These are the activations of a small network on made-up records, seen along a few directions, one row for each record.
Each row is followed by the record's values for the fields Meve, Kad, Gumu, Kika, Mipi, Far, Lipu, Guku.
A field that a record lacks is written missing.
The largest differences between rows may come from other fields.
In the rows, zero is written as 500.
Strong random noise was added to every row along 9 fixed directions; ignore it. To show where, here is one row again and again, with new noise each time:
[513 593 469 522 464 563 382 539 605 301 480 338 507 424 403 654 577 468
 636 466 561 441 311 511 510 596 436 549 358 442]
[527 682 577 329 362 683 210 726 636 446 331 349 306 591 408 406 422 815
 505 599 544 424 471 466 496 636 588 399 487 466]
[493 420 332 351 581 665 483 458 516 504 598 574 479 499 383 523 374 832
 610 387 445 342 452 512 525 314 512 465 656 781]
[543 424 447 441 645 584 515 543 491 367 488 376 518 594 313 712 482 618
 690 339 357 426 426 537 578 488 383 476 519 592]
[702 300 600 665 685 426 585 524 492 479 328 261 529 918 361 327 533 378
 217 331 507 628 486 464 533 636 506 333 514 828]
[826 391 380 708 637 647 440 486 625 331 573 692 790 692 302 171 254 434
 385 477 655 480 536 543 628 370 474 539 599 863]
[567 469 504 544 606 729 639 527 268 446 450 569 458 655 457 550 459 231
 472 714 245 834 491 548 486 606 297 615 462 253]
[416 354 576 532 480 463 605 417 386 380 539 411 513 661 560 591 512 454
 380 426 555 543 395 369 504 655 475 620 432 495]
[430 397 456 312 645 632 644 508 414 630 456 638 404 565 486 575 476 583
 492 533 361 566 551 573 508 429 467 503 582 587]
[500 222 688 508 573 363 634 484 529 381 489 635 717 850 534 446 351 525
 285 358 741 416 637 409 677 570 549 647 512 708]
[477 487 377 380 564 611 398 641 545 336 551 390 501 427 437 702 508 566
 580 397 528 366 369 500 606 680 446 573 424 549]

[376 535 427 224 287 727 402 591 376 521 598 623 297 431 615 509 380 840
 610 634 413 445 570 471 520 475 444 610 611 251] | {Meve: p1, Kad: s2, Gumu: v1, Kika: h1, Mipi: b2, Far: y3, Lipu: l4, Guku: m1}
[447 598 450 602 671 493 661 414 542 555 468 614 567 287 480 678 674 159
 696 611 430 645 495 723 479 371 384 547 421 392] | {Meve: p1, Kad: s1, Gumu: v3, Kika: h1, Mipi: b2, Far: missing, Lipu: l1, Guku: m1}
[507 614 464 461 505 509 381 644 582 433 424 524 574 355 495 593 593 344
 650 550 544 519 524 635 542 585 458 558 374 330] | {Meve: p2, Kad: s2, Gumu: v1, Kika: h1, Mipi: b2, Far: missing, Lipu: l5, Guku: m1}
[447 565 589 625 221 429 559 203 449 719 473 463 329 483 631 203 616 523
 378 604 515 625 420 447 238 323 554 352 581 438] | {Meve: missing, Kad: missing, Gumu: missing, Kika: missing, Mipi: missing, Far: missing, Lipu: missing, Guku: m3}
[667 563 358 714 512 633 432 371 590 326 621 634 680 399 401 392 439 362
 574 553 596 550 396 563 430 328 424 604 496 494] | {Meve: p2, Kad: missing, Gumu: v3, Kika: h1, Mipi: missing, Far: missing, Lipu: l5, Guku: m1}
[290 520 723 427 281 301 372 489 546 374 523 295 479 516 673 632 512 722
 459 396 759 280 413 255 553 774 675 602 398 409] | {Meve: p2, Kad: missing, Gumu: v3, Kika: h2, Mipi: missing, Far: missing, Lipu: l1, Guku: m1}
[618 517 530 600 510 476 492 631 486 482 396 403 453 556 542 364 615 311
 289 491 457 651 431 484 407 728 479 505 405 432] | {Meve: p1, Kad: s1, Gumu: v3, Kika: h1, Mipi: b1, Far: missing, Lipu: l4, Guku: m2}
[646 442 448 534 847 669 675 601 365 558 384 700 584 590 380 598 482 158
 492 678 232 779 645 722 561 458 303 504 468 432] | {Meve: missing, Kad: missing, Gumu: missing, Kika: missing, Mipi: missing, Far: missing, Lipu: missing, Guku: m2}
[693 486 531 619 690 566 542 555 522 403 402 433 603 688 296 486 424 396
 578 502 375 603 521 549 513 492 441 427 517 542] | {Meve: p2, Kad: missing, Gumu: v3, Kika: h2, Mipi: missing, Far: missing, Lipu: l1, Guku: m1}
[549 586 609 757 374 237 472 293 824 395 422 411 663 323 468 557 760 264
 627 374 780 424 384 529 397 374 480 529 279 477] | {Meve: p2, Kad: missing, Gumu: v3, Kika: h2, Mipi: missing, Far: y3, Lipu: l3, Guku: m2}
[546 406 355 529 603 593 508 518 389 569 561 428 349 588 499 344 518 482
 189 479 430 628 348 450 342 596 543 463 509 739] | {Meve: missing, Kad: missing, Gumu: missing, Kika: missing, Mipi: missing, Far: y1, Lipu: missing, Guku: m2}
[482 530 888 480 441 392 538 607 541 370 273 551 568 795 539 524 379 492
 480 578 563 543 666 492 587 599 525 620 384 239] | {Meve: p2, Kad: s1, Gumu: v2, Kika: h1, Mipi: b1, Far: missing, Lipu: l5, Guku: m1}
[674 442 396 655 586 630 459 672 305 381 528 336 493 593 506 479 495 141
 306 622 375 754 466 459 595 890 313 600 405 343] | {Meve: p2, Kad: missing, Gumu: v1, Kika: h2, Mipi: missing, Far: y3, Lipu: l1, Guku: m2}
[297 380 468 351 552 504 619 431 382 527 549 323 303 480 539 867 554 714
 594 361 342 407 355 458 507 487 462 508 464 481] | {Meve: p2, Kad: s1, Gumu: v1, Kika: h2, Mipi: b1, Far: y1, Lipu: l3, Guku: m1}
[496 408 609 579 474 359 515 503 491 442 490 465 566 665 521 519 467 483
 426 413 579 484 527 424 568 536 493 517 508 549] | {Meve: p2, Kad: s2, Gumu: v1, Kika: h1, Mipi: b3, Far: y2, Lipu: l1, Guku: m2}
[470 563 732 628 398 333 551 382 676 467 369 606 607 567 573 383 544 331
 418 534 796 541 533 527 457 376 572 593 363 447] | {Meve: p2, Kad: s1, Gumu: v2, Kika: h1, Mipi: b3, Far: missing, Lipu: l5, Guku: m1}
[560 449 346 694 546 463 627 254 505 506 647 789 770 321 486 478 514 325
 631 475 544 522 488 620 458 161 503 593 570 602] | {Meve: p1, Kad: missing, Gumu: v1, Kika: h1, Mipi: missing, Far: missing, Lipu: l4, Guku: m1}
[439 616 277 530 467 728 554 411 447 395 705 764 539 136 563 650 473 199
 638 790 513 578 374 581 514 480 355 769 355 186] | {Meve: missing, Kad: missing, Gumu: missing, Kika: missing, Mipi: missing, Far: y1, Lipu: missing, Guku: m1}
[338 507 512 398 427 700 576 356 462 468 591 823 494 449 554 645 338 600
 643 684 485 457 542 509 521 242 454 712 537 316] | {Meve: missing, Kad: missing, Gumu: missing, Kika: missing, Mipi: missing, Far: y2, Lipu: missing, Guku: m1}
[496 650 382 434 574 590 376 641 495 488 434 310 376 346 338 744 655 530
 780 461 271 487 370 606 452 560 350 391 417 348] | {Meve: missing, Kad: missing, Gumu: missing, Kika: missing, Mipi: missing, Far: missing, Lipu: missing, Guku: m2}
[496 585 377 604 446 605 521 434 519 569 576 648 493 319 581 428 560 316
 420 650 540 666 473 558 375 459 484 561 454 425] | {Meve: p1, Kad: missing, Gumu: v3, Kika: h1, Mipi: missing, Far: y3, Lipu: l4, Guku: m2}
[672 385 396 593 604 723 523 464 355 342 669 643 601 636 432 344 287 462
 412 514 431 613 445 451 521 478 375 650 590 551] | {Meve: p2, Kad: s2, Gumu: v3, Kika: h2, Mipi: b3, Far: missing, Lipu: l4, Guku: m1}
[331 499 596 452 436 349 529 479 568 317 490 403 544 450 589 863 548 440
 598 424 705 289 465 458 695 619 484 627 329 347] | {Meve: missing, Kad: missing, Gumu: missing, Kika: missing, Mipi: missing, Far: y2, Lipu: missing, Guku: m1}
[592 530 478 527 759 534 557 581 594 434 440 518 637 514 314 668 460 372
 732 505 439 451 626 692 764 438 386 442 455 495] | {Meve: p1, Kad: s1, Gumu: v2, Kika: h1, Mipi: b2, Far: missing, Lipu: l1, Guku: m3}
[505 473 260 362 570 596 449 627 511 642 562 535 417 276 571 531 572 530
 528 405 503 389 540 591 580 595 432 397 572 573] | {Meve: p1, Kad: missing, Gumu: v3, Kika: h1, Mipi: missing, Far: missing, Lipu: l4, Guku: m1}
[436 563 636 286 352 528 451 647 440 486 476 694 473 572 519 543 392 739
 643 578 391 458 644 494 499 514 465 608 548 225] | {Meve: missing, Kad: missing, Gumu: missing, Kika: missing, Mipi: missing, Far: y1, Lipu: missing, Guku: m2}
[553 427 414 388 703 657 435 685 437 337 572 405 518 549 361 730 424 617
 628 385 322 463 426 501 555 660 398 569 508 467] | {Meve: p2, Kad: missing, Gumu: v3, Kika: h2, Mipi: missing, Far: missing, Lipu: l2, Guku: m1}
[580 465 699 664 543 328 505 449 507 287 423 111 532 743 255 689 526 695
 726 230 367 389 422 417 494 459 400 360 500 508] | {Meve: p2, Kad: s1, Gumu: v3, Kika: h2, Mipi: b1, Far: missing, Lipu: l1, Guku: m2}
[583 723 493 621 360 551 422 416 545 560 472 615 553 323 546 323 498 313
 578 770 523 600 547 591 514 417 485 465 482 288] | {Meve: p1, Kad: missing, Gumu: v2, Kika: h1, Mipi: missing, Far: missing, Lipu: l1, Guku: m3}
[497 520 644 417 526 524 573 541 554 666 322 536 397 621 455 419 544 547
 488 573 456 618 573 574 355 359 511 439 517 462] | {Meve: p2, Kad: missing, Gumu: v2, Kika: h2, Mipi: missing, Far: missing, Lipu: l2, Guku: m1}
[231 445 738 232 525 285 677 498 517 803 307 573 361 520 694 655 651 523
 471 537 504 494 688 569 535 462 579 407 504 392] | {Meve: p2, Kad: s2, Gumu: v2, Kika: h2, Mipi: b3, Far: missing, Lipu: l1, Guku: m3}
[535 500 462 618 525 554 463 454 454 415 477 214 362 530 407 624 611 449
 552 467 349 579 284 466 449 572 434 441 398 429] | {Meve: p2, Kad: s1, Gumu: v1, Kika: h2, Mipi: b2, Far: y1, Lipu: l3, Guku: m1}
[605 161 421 543 635 457 506 567 401 319 673 397 651 709 423 523 344 574
 352 164 537 365 503 356 676 639 505 564 615 739] | {Meve: p2, Kad: missing, Gumu: v2, Kika: h2, Mipi: missing, Far: y2, Lipu: l3, Guku: m1}
[609 621 497 541 460 718 370 601 501 429 463 415 416 585 378 521 407 534
 618 657 392 576 520 543 571 451 341 476 502 305] | {Meve: p2, Kad: s2, Gumu: v1, Kika: h2, Mipi: b3, Far: y3, Lipu: l3, Guku: m2}
[514 505 299 540 682 487 468 546 548 555 526 405 532 324 536 589 628 279
 398 442 596 461 396 556 607 599 547 439 429 776] | {Meve: p2, Kad: s2, Gumu: v1, Kika: h1, Mipi: b3, Far: missing, Lipu: l1, Guku: m1}
[253 395 400 486 362 398 626 174 370 603 796 693 508 348 766 484 498 582
 456 503 617 435 454 391 426 340 608 649 586 571] | {Meve: p2, Kad: s1, Gumu: v1, Kika: h1, Mipi: b2, Far: y3, Lipu: l1, Guku: m3}

Here are new rows. What are their fields?
[543 639 423 512 578 679 372 543 688 259 553 635 632 371 352 658 389 498
 730 586 597 370 390 633 559 358 424 668 374 472] | {Meve: missing, Kad: missing, Gumu: missing, Kika: missing, Mipi: missing, Far: missing, Lipu: missing, Guku: m1}
[500 690 299 414 295 659 232 635 531 513 653 550 474 166 628 304 465 567
 457 660 573 432 455 431 425 630 615 562 502 446] | {Meve: p2, Kad: missing, Gumu: v2, Kika: h2, Mipi: missing, Far: missing, Lipu: l1, Guku: m2}
[645 665 323 680 469 587 438 464 487 502 554 511 528 318 501 347 626 169
 454 659 458 671 407 572 370 558 500 508 435 487] | {Meve: missing, Kad: missing, Gumu: missing, Kika: missing, Mipi: missing, Far: y3, Lipu: missing, Guku: m2}
[529 460 558 600 296 423 416 412 495 474 509 365 389 587 562 279 492 619
 278 513 624 522 373 330 371 532 576 458 504 548] | {Meve: p2, Kad: s2, Gumu: v1, Kika: h2, Mipi: b1, Far: y1, Lipu: l1, Guku: m2}
[448 495 361 358 368 491 357 551 484 456 715 637 656 326 517 480 296 908
 721 328 491 194 606 414 619 432 553 563 694 610] | {Meve: p1, Kad: missing, Gumu: v2, Kika: h1, Mipi: missing, Far: missing, Lipu: l1, Guku: m2}
[349 466 382 330 574 448 641 432 555 833 493 753 433 278 630 445 674 449
 386 542 561 496 519 626 431 343 562 505 539 652] | {Meve: missing, Kad: missing, Gumu: missing, Kika: missing, Mipi: missing, Far: missing, Lipu: missing, Guku: m2}
[475 498 263 584 645 552 557 393 588 461 640 507 588 235 451 634 623 359
 577 385 551 431 249 589 440 414 535 550 393 749] | {Meve: missing, Kad: missing, Gumu: missing, Kika: missing, Mipi: missing, Far: missing, Lipu: missing, Guku: m1}
[489 648 681 483 384 540 375 570 450 499 350 322 374 665 452 419 433 701
 494 571 409 500 534 417 413 571 628 345 537 437] | {Meve: missing, Kad: missing, Gumu: missing, Kika: missing, Mipi: missing, Far: missing, Lipu: missing, Guku: m1}
[437 362 420 490 417 465 457 440 272 317 745 198 525 605 571 561 362 793
 441 214 495 293 389 173 569 758 622 482 613 650] | {Meve: p1, Kad: missing, Gumu: v3, Kika: h1, Mipi: missing, Far: missing, Lipu: l1, Guku: m1}
[590 445 507 498 682 496 639 558 445 554 459 660 601 633 369 570 395 423
 633 484 319 568 708 611 637 363 407 466 612 489] | {Meve: p2, Kad: missing, Gumu: v2, Kika: h1, Mipi: missing, Far: y2, Lipu: l1, Guku: m2}
[480 562 610 520 478 417 417 474 722 455 418 520 611 448 431 508 504 535
 591 494 728 319 534 576 531 370 567 493 425 516] | {Meve: missing, Kad: missing, Gumu: missing, Kika: missing, Mipi: missing, Far: missing, Lipu: missing, Guku: m1}
[555 590 405 579 496 538 490 358 661 513 515 608 556 298 393 503 571 450
 700 519 509 467 395 642 417 222 450 463 502 560] | {Meve: missing, Kad: missing, Gumu: missing, Kika: missing, Mipi: missing, Far: y1, Lipu: missing, Guku: m1}
[283 520 577 613 246 415 501 225 541 377 643 506 467 360 651 583 578 603
 534 454 756 369 320 335 396 413 549 653 392 365] | {Meve: p1, Kad: s1, Gumu: v3, Kika: h1, Mipi: b2, Far: missing, Lipu: l4, Guku: m1}
[390 382 501 446 491 571 542 393 431 416 673 654 556 566 498 516 285 799
 479 453 512 420 455 332 498 364 541 625 622 635] | {Meve: p2, Kad: s2, Gumu: v3, Kika: h2, Mipi: b3, Far: missing, Lipu: l1, Guku: m2}
[650 370 503 771 555 590 562 287 256 225 686 377 653 778 370 464 278 554
 581 414 309 537 446 339 582 465 389 525 620 530] | {Meve: p1, Kad: s1, Gumu: v3, Kika: h1, Mipi: b2, Far: missing, Lipu: l1, Guku: m1}
[570 458 594 440 497 368 439 607 517 509 407 293 446 708 376 406 517 770
 483 245 389 394 526 457 464 544 555 298 598 697] | {Meve: missing, Kad: missing, Gumu: missing, Kika: missing, Mipi: missing, Far: y1, Lipu: missing, Guku: m2}
[307 491 559 497 374 375 579 176 489 517 645 475 511 442 540 599 474 766
 706 400 514 324 493 432 502 212 584 471 588 551] | {Meve: p1, Kad: s1, Gumu: v2, Kika: h1, Mipi: b2, Far: y3, Lipu: l1, Guku: m3}
[540 422 386 538 694 681 612 485 321 642 459 393 363 634 483 421 526 302
 254 578 300 767 436 514 457 608 448 429 559 619] | {Meve: missing, Kad: missing, Gumu: missing, Kika: missing, Mipi: missing, Far: missing, Lipu: missing, Guku: m1}
